These are the activations of a small neural network, seen along a few directions. Each row is one input.
In each table, some parts of the input vary, and every possible input appears once, in random order.
Descriptions start from the smaller parts, as in this example, which fits no table here: line(6) and (point or ring(11) or (values(2) and ring(8))).
Shared parts are said once, and a part with two or three values counts as separate values.
In the rows, 128 means zero.

Other details of the inputs shift rows strongly along two fixed directions, in all tables alike. That doesn't count.

Rows:
x1: [182 127 144  59 179  39 198  94  50 156 153 180]
x2: [145 134 115 126  99 135  77 132 137 118 107 120]
x3: [136 142 116 132 114 155 118 158 125 127 123  96]
x4: [130 123 126 145 110 162 117 147 106 130 114 104]
x5: [ 55  98 158 239 200  98 163 103 194  47 168 190]
x6: [141 137 128 147 101 123 105 135 133 131  97 128]
x7: [ 49 104 156 214 192 101 168  94 208  45 174 189]
x8: [142 128 117 132 105 161 116 151 126 142 135 110]
x9: [134 119 115 128 104 163 116 151 118 127 120 100]
x10: [139 132 127 147 110 164 117 146 113 144 127 115]
x11: [167 122 135  45 183  51 210  97  81 176 144 166]
x12: [150 139 125  52 154  59 232 113  53 163 172 170]
x13: [129 129 122 122 119 132 119 126 152 152  96 113]
x14: [142 136 129 137 108 129  85 127 122 122 104 129]
x15: [147 126 116 140 107 135 113 128 154 137 100 103]
x16: [ 22 105 139 207 202 121 164 122 174  56 198 187]
x17: [132 138 130 122  92 123 108 128 148 128 107 124]
x18: [135 126 138 113 121 131  95 105 134 123 128 114]
x19: [147 123 132 150 124 144  99 114 135 140 104  95]
x20: [168 136 143  39 149  34 195 103  71 148 152 189]
x21: [127 124 128 112 129 141  83 116 138 133 113 114]
x22: [116 145 120 120 122 160 118 154 128 140 117 103]
x23: [166 134 115  59 157  59 226 127  51 164 168 165]
x24: [125 136 116 150 106 156 115 143 107 139 123 101]
x25: [153 121 118 133 121 145 100 116 146 136 110  92]
x26: [ 34 101 150 206 202 135 161 125 183  58 200 198]
x27: [125 133 125 109 114 127  85 131 137 132 108 132]
x28: [145 136 114 132  94 127 100 138 146 129  99 119]
x29: [120 127 125 121 101 165 124 137 121 125 120 104]
x30: [112 121 120 117 115 164 119 146 123 138 115 110]
x31: [149 122 125 121 124 130  89 117 132 124 123 111]
x32: [127 133 129 126 100 166 120 139 129 139 135 112]
x33: [140 126 133 121 119 141 111 104 146 137 115 100]
x34: [120 143 132 124 108 152 122 150 128 127 130  98]
x35: [123 138 118 120 103 130  98 136 148 143  92 125]
x36: [135 145 128 143 118 152 122 155 111 131 118 101]
Description of these inputs: line(4) and (values(4) or ring(5)).
- Changing only the line(4) part turns x32 into x10. The same change can be made to x7. Which row results? => x5
- A walk changes only the ring(5) part. It starts at x19 and steps to x1. List the rest of the walk in order. => x14, x6, x5
- Change only the values(4) part in x36. List by row number the other rows that result. => x4, x10, x24
- Change only the values(4) part in x22. List by row number the other rows that result. => x16, x26, x30

Rows:
x37: [159 138 124 101 114 113 121 124 114 156  98 117]
x38: [146 141 118  99  96 142 136 150  95 159 116 110]
x39: [144 141 117  96 105 142 134 149  94 158 124 114]
x40: [156 125 120 100 124 151 133 123 100 163 120  84]
x41: [151 142 116 100 105 139 135 150  96 158 122 104]
x42: [164 132 123 101 118 111 114 119 111 152 106 122]
x43: [155 134 120  92 104 118 113 123 123 158 104 113]
x44: [ 91 122 126 184 125 170 108 149 157  96 138 112]
x45: [104 116 136 180 129 141  88 115 170  94 125 126]
x46: [151 116 146  73 206  57 246 100  68 155 183 184]
x47: [150 137 119 102 105 140 139 152  97 156 118 108]
x48: [ 79 117 144 152 202  82 209 122 122  82 201 205]
x49: [152 140 129  86 106 116 109 123 117 148 107 119]
x50: [110 120 133 183 129 147  90 115 180  89 124 124]
x51: [102 108 155 153 206  53 200  89 138  77 182 210]
x52: [ 92 123 131 177 123 150  85 122 187  95 118 120]
x53: [ 84 123 129 181 120 170 110 150 157  97 136 120]
x54: [157 135 124  86 111 116 111 124 116 150 105 120]
x55: [ 80 126 127 182 120 174 104 147 157  94 139 123]
x56: [165 135 124  98 116 111 118 122 111 157 100 122]
x57: [ 96 117 130 164 126 146  85 122 180  96 122 130]
- What do these inputs look like to the network? => values(2) or ring(8) or line(11)
- List by row number the other inputs of the same sort as x55. => x38, x39, x41, x44, x47, x48, x53

Rows:
x58: [132 105 149 205 190  85 149  91 151  83 144 167]
x59: [ 95 102 142 155 183  87 154  84 191  98 140 171]
x60: [152 155 106  56  66 145  93 167  88 156 114 110]
x61: [ 61 114 141 141 178 147 150 128 123  91 188 167]
x62: [187 137 133 104 133  36 194 125  67 136 123 180]
x63: [102 101 153 141 191  92 120  77 158  78 160 174]
x64: [144 163 103  68  56 144 122 170 117 179  86 107]
x65: [110 141 115 211  87 169  89 179 145  94 118 117]
x66: [191 119 139 105 179  78 221 105  62 163 156 135]
x67: [164 131 128 112 153 110 216 145  47 153 157 138]
x68: [ 97 136 135 148  99 142  37 127 168  86 112 128]
x69: [ 87 111 123 172 126 195  87 119 197 128 115  68]
x70: [ 99 110 130 156 136 200  60 105 168 108 141  78]
x71: [163 157 114  71  58 116  99 138 133 174  64 108]
x72: [136 139 109  76  84 174 130 161 107 193 103  73]
- What do these inputs look like to the network? => values(3) and ring(5)
- Changing only the ring(5) part turns x61 into x60. The same change can be made to x67. Which row results? => x65
